Bodo: [-0.34  8.81  0.72  3.54 -1.63]
tese: [-0.16  8.00  2.64  3.42 -1.86]
kab: [ 8.81 -1.64 -0.34  0.72  3.53]
Leri: [-1.50  3.97  5.08  4.16 -1.43]
Puvim: [-0.27  2.51  6.52  3.27  8.01]
nebor: [-0.34  0.72  3.53  8.81 -1.63]
kozul: [-0.28  7.01  5.08  4.02 -1.81]
kup: [ 0.26  8.21  1.64  3.04 -1.29]
order: [-1.63  3.54  0.72  8.81 -0.34]
Bodo
where: [8.00]
tese, 1
order: [-1.86  3.42  2.64  8.00 -0.16]
tese
order: [-1.63  8.81  3.53  0.72 -0.34]
nebor
where: [-0.16]
tese, 0
order: [-1.64 -0.34  0.72  3.53  8.81]
kab

rilik: [ 2.98 -0.70 -5.13  6.87 -0.58 -1.90  2.10]
suf: [ 3.05 -0.98 -3.80  7.45 -1.23 -2.21  1.80]
Nafe: [ 3.03 -1.11 -3.09  7.88 -1.77 -2.44  1.44]
sipim: [ 3.01 -1.16 -2.71  7.97  7.46 -2.53  1.30]
tanab: [ 3.05 -0.98 -3.80  7.62 -1.40 -2.28  1.68]
Suv: [ 3.02 -0.77 -4.84  7.10 -0.81 -1.99  2.01]
where: [3.01]
sipim, 0
where: [7.45]
suf, 3

migi: [ 2.11 -7.67  3.49  2.01 -5.67  0.91]
tisu: [ 0.83  4.52  5.67 -7.90 -1.94 -0.80]
Roza: [ 0.06 -5.12 -0.81  2.77  6.45  3.68]
kis: [5.14 6.43 1.86 0.80 0.59 0.58]
Vamat: [ 2.70 -4.24  1.32 -4.39 -6.91 -0.30]
vefod: [ 4.12 -1.94  1.14 -4.29 -0.64 -4.35]
fef: [ 2.77  0.06 -0.80  6.45 -5.12  3.68]
nover: [-3.94  3.96 -2.24 -3.25  3.55  0.96]
supiz: [-3.25  0.96  3.55 -3.93 -2.24  3.96]
Fiba: [0.80 6.43 1.87 5.14 0.59 0.58]
where: [1.32]
Vamat, 2
order: [-2.24  3.96 -3.25  0.96  3.55 -3.93]
supiz
where: [1.87]
Fiba, 2
order: [-0.80 -1.94 -7.90  5.67  4.52  0.83]
tisu
order: [-5.12 -0.80  0.06  2.77  3.68  6.45]
fef
order: [0.58 5.14 6.43 1.86 0.80 0.59]
kis

zufe: [ 2.53  0.62  0.52 -3.08 -6.43 -3.16  5.12  4.99]
bolep: [ 5.12  2.53 -3.16  4.99 -3.09 -6.43  0.52  0.62]
tek: [ 1.59  0.54  7.13  3.92  6.78 -0.32 -0.01  0.65]
kaz: [ 2.92 -4.30  8.37  3.93 -5.04 -4.77 -2.48  0.53]
where: [0.53]
kaz, 7
where: [7.13]
tek, 2
order: [-6.43  5.12  2.53  0.52  0.62 -3.09 -3.16  4.99]
bolep
where: [3.92]
tek, 3

mozu: [-0.02  0.74  0.13 -0.78  0.11]
dabe: [-1.25  4.69 -1.96 -3.42 -0.82]
remo: [-0.37  1.91 -0.80 -1.28 -0.39]
Zari: [-0.55  3.22  3.49 -1.35 -1.48]
guz: [ 0.28 -1.59  0.75  1.36  0.84]
pavak: [-0.55  3.22 -1.47 -2.46 -0.37]
pul: [ 0.75 -1.59  0.28  1.36  0.83]
Pas: [ 0.87 -4.39  1.84  3.00  1.04]
labud: [ 1.58 -1.60  3.74  6.43  2.05]
nerof: [-0.72  2.33 -1.36 -2.27 -0.58]
order: [-1.59  0.28  0.75  1.36  0.84]
guz
where: [2.05]
labud, 4
where: [-1.47]
pavak, 2
where: [-1.96]
dabe, 2
where: [-1.36]
nerof, 2

bogak: [ 1.00 -0.32  1.49  3.15 -6.66]
sus: [-1.14 -0.76 -0.56  0.23  0.14]
zilag: [ 0.99 -0.24 -0.15 -0.53  1.01]
Giru: [-2.26  0.74 -1.32  0.43  0.18]
pek: [ 0.06 -0.32  9.54 -2.56 -7.51]
pakel: [-1.05 -1.82  1.17  1.44 -1.21]
rad: [-1.08 -0.27 -1.75 -0.12  1.78]
sir: [-2.43  3.48 -2.90  0.53  0.21]
bofik: [-1.02 -0.94  0.27  0.19 -0.23]
kigus: [ 0.22  4.24  0.62  0.19 -0.55]
bazu: [-1.16  2.18  0.04  0.70 -2.34]
mopu: [ 0.24  1.41  2.22 -1.33  0.10]
where: [-0.56]
sus, 2
where: [1.01]
zilag, 4

Remaf: [-2.40 -1.44 -1.34 -2.34]
Raf: [ 0.66  6.59 -7.43  1.34]
nen: [-0.99 -3.38  6.30 -0.61]
gafaz: [ 8.22 -6.22 -4.72 -1.22]
das: [ 4.82  2.51 -0.56 -0.96]
Zisi: [ 2.23  1.14 -0.45 -4.55]
kavi: [-0.30 -3.86 -1.01 -1.26]
Zodu: [-1.75 -0.03  5.29 -1.80]
tefit: [-2.85  0.29  1.74  3.77]
pibe: [-0.62 -2.77 -1.48 -4.94]
Mipal: [-2.77 -1.48 -0.61 -4.94]
order: [-2.34 -1.34 -1.44 -2.40]
Remaf
order: [-4.94 -2.77 -1.48 -0.61]
Mipal

